Each row below holds a small network's activations on one input, seen along a few directions.
Each table varies a few parts of the input and shows all the possible inputs, shuffled.
Descriptions start from the smaller parts, as in this example, which fits no table here: one of 8 places around a ring, together with either a single point or (one of 2 separate values, together with one of 4 places along a line) or one of 9 places around a ring.
Shared parts are said once, and a part with two or three values counts as separate values.
In the rows, 128 means zero.

Other details of the inputs shift rows strongly along two fixed directions, in all tables alike. That doesn't count.

Rows:
r1: [117 140 115 110 157 118 137 130 102 127 118]
r2: [ 98 127 138 117 132 127 127 114  96 121 117]
r3: [101 142 139 106 139 116 135 134 103 120 119]
r4: [ 97 141 118 137 131 123 150 139 110  98 117]
r5: [181  86 154 144 115 144  80 167 189 151 145]
r6: [168 157 125 105 123 111 126  70  92  82 129]
r7: [100 134 128 120 142 133 128 105 106 128 109]
r8: [151  99 100  80 129 178  81 157 163 113 100]
r9: [107 133 115 141 112 131 147 133 103 110  96]
r10: [ 95 137 103 135 114 115 147 132 114 105 117]
r11: [125 143 160 186 107  93 141 131 144 166 162]
r12: [167 167 112  94 113  93 132  82 103  90 130]
r13: [ 95 134 107 150 134 140 144 110 112 105 108]
r14: [140 137 149 213 116 108 148 126 147 163 124]
r15: [121 143  89 113 135 124 144 124 100 133 137]
r16: [ 95 156 107 121 121 129 142 121 119 127 118]
r17: [108 119 140  97 142 113 152 126 105 123 121]
r18: [206 131 111  65 102 161  78 114 159  67 112]
r19: [ 98 150 108 139 140 130 151 130 119 104 110]
r20: [101 145 114 108 132 113 133 118 117 134 110]
r21: [122 139 113 111 142 127 147 140  86 118 145]
r22: [ 99 137 124 105 122 108 132 127 108 127 118]
r23: [ 96 152 131 119 129 131 144 136 105 113 126]
r24: [135 145 172 178 144  93 136 127 147 173 148]
r25: [155  98  98  81 114 187  90 167 147 104 128]
r26: [ 97 161 121 122 138 137 145 128 115 120 119]
r27: [158 106  88  84 124 193  91 158 156 111 120]
r28: [126 141 163 201 127 119 138 109 143 166 153]
r29: [113 124 114 121 151 129 130 110  95 128 117]
r30: [112 127 112 106 130 104 134 132  98 128 125]
r31: [111 134 136 111 120 123 131 128  97 133  98]
r32: [169 105 156 148 115 153  80 154 208 159 129]
r33: [130 111 116  90 101 191  88 163 165  99 108]
r34: [152 115 170 173 128  97 150 113 142 188 128]
r35: [106 114 126  95 125 105 149 119 110 130 120]
r36: [142  91  99  87 126 191  86 153 147  91 148]
r37: [107 111 129 111 146 130 145  97 108 130 111]
r38: [137  99 181 175 131  95 144 108 133 168 155]
r39: [142  78 124  67 115 173  96 153 166 108 104]
r40: [166  89 160 133 138 144 100 152 217 148 153]
r41: [139 148 162 196 113 115 142 124 143 179 133]
r42: [227 133 157 128 115 126  80 123 203 101 172]
r43: [111 117 125 117 140 123 129 119  86 121 124]
r44: [ 96 145  94 138 123 121 148 123 124 112 109]
r45: [124 147 103 114 152 132 147 131  96 125 138]
r46: [ 94 126 117 147 124 134 143 120 103  98 116]
r47: [125 133 173 197 117 113 136 119 133 159 161]
r48: [114 135 101 109 140 109 134 123 107 135 117]
r49: [147 127 169 175 142  84 136 141 128 166 162]
r50: [177  94 133 158 132 168  86 146 192 144 177]
r51: [139 118 158 166 130  81 151 112 154 183 148]
r52: [119 135  99 110 125 118 144 133  91 125 145]
Description of these inputs: one of 4 separate values, together with either a single point or (one of 2 separate values, together with one of 6 places along a line).
Question: The inputs of r30 and r43 match in every part but the choice among 4 separate values. If r12 is changed in the same way as r30 into r43, which row does it become?
Answer: r6
Question: The inputs of r32 and r20 match in every part but the choice among 4 separate values. If r33 is changed in the same way as r32 into r20, which row does it become?
Answer: r11
Question: Change only the choice among 4 separate values in r29. List by row number the other rows that result.
Answer: r1, r8, r48
Question: Change only the choice among 2 separate values in r33. List by row number the other rows that result.
Answer: r41
Question: Change only the choice among 2 separate values in r11. List by row number the other rows that result.
Answer: r16

Rows:
r53: [173 124 124 128 110 162  74 153 234 102 154]
r54: [ 81 135 123 116 131 143 150 122  85 129  76]
r55: [135 145 119  94 117 117 139  95  73 108  93]
r56: [105 115  86  75 111 186  89 161 181  55 112]
r57: [160 144 153 187 119 111 131  97 141 151 126]
r58: [134 107 143 164 143 103 140 140 127 183 161]
r59: [149  82 137 108 122 147  78 178 233 135 150]
r60: [106 140 159 177 127 100 140 148 152 163 142]
r61: [ 95 117 118  93 135 122 153 111  87 138  83]
r62: [165 107  80  50 124 187  80 159 142  72 131]
r63: [102 145 126  78 143 101 145 108  91 109 118]
r64: [163 152 156 153 113  79 135 121 142 141 160]
r65: [120 160  85 119 141 138 148 110  76 105 121]
r66: [ 79 138 102 117 143 146 149 140  72 131 116]
r67: [158 114 181 156 132  99 129 101 133 168 137]
r68: [131 125 159 199 113 117 139 113 139 147 126]
r69: [ 90 140  92 131 133 144 152 124  75 103 123]
r70: [158 115 160 158 148 101 132 123 120 166 173]
Question: The inputs of r65 and r66 match in every part but one. If r53 is changed in the same way as r65 into r66, which row does it become?
Answer: r60
Question: What do these inputs look like to the network?
Answer: one of 3 separate values, together with one of 6 places around a ring
Question: A walk changes only the place on the ring of 6. It starts at r55 and steps to r57. List the rest of the walk in order.
Answer: r68, r54, r61, r67
Question: Change only the choice among 3 separate values in r68. List by row number the other rows that result.
Answer: r56, r69

Rows:
r71: [101 149 106  78 137 128 127 138 119 102 140]
r72: [108 154 132 154 146  74 197  89  51 190 111]
r73: [ 97 119 104  77 145 118 128 149 115 113 126]
r74: [ 90 129 101 126 108 163 132 153 103 103 101]
r75: [ 96 177 152 151 120  41 184  74  69 148 111]
r76: [106  97 123  87 143 153 133 111 106 114 112]
r77: [124 142  98  95 125 150 122 139  91 102 142]
r78: [ 86 143  85 125 127 164 136 140 126 119  88]
r79: [106 131 134  73 130 124 125 132 121 112  90]
r80: [182  94 161 133 107 157  78 162 184 138 132]
r81: [185 103 144 140  87 150  75 141 192 122 143]
r82: [121 113  96  94 133 140 124 150  86 113 128]
r83: [129 137 111  89 138 146 125 123 112 127  79]
r84: [ 72 121 111 130 132 168 132 126 119  95 101]
r85: [155 155 177 201 122  55 155 122 158 158 172]
r86: [117 126 120  99 124 143 119  87 115  88 102]
r87: [173  93 116 136 139 154  85 167 197 154 157]
r88: [148 138 178 212 144  93 141 104 133 171 196]
r89: [105 104 106  97 157 145 124 124  99 104 128]
r90: [177 103 145 150 124 157  89 135 204  96 163]
r91: [167  86 171 136 129 162  78 137 197 130 133]
r92: [140 143 100 104 113 140 131 133  98  78 121]
r93: [125 192 120 174 141  66 196  84  58 146 120]
r94: [185 115 129 139 106 151  79 130 212 138 130]
r95: [105 142 178 225 117  79 154 142 166 183 153]
r96: [137 117 190 181 127  64 155 126 150 201 163]
r97: [123 154  83  94 143 151 126 127 110 116 129]
r98: [121 107 113  84 120 148 132 137  93 123 110]
Question: The inputs of r98 and r76 match in every part but one. If r82 is changed in the same way as r98 into r76, which row does it become?
Answer: r89
Question: What do these inputs look like to the network?
Answer: one of 4 separate values, together with either a single point or one of 6 places around a ring
Question: Change only the choice among 4 separate values in r78. List by row number the other rows that result.
Answer: r74, r84, r95
Question: Which other rows agree with r78 in the choice among 4 separate values? List them by row number.
Answer: r72, r83, r87, r93, r94, r97
Question: Change only the place on the ring of 6 in r71. List by row number the other rows that result.
Answer: r73, r75, r79, r85, r96
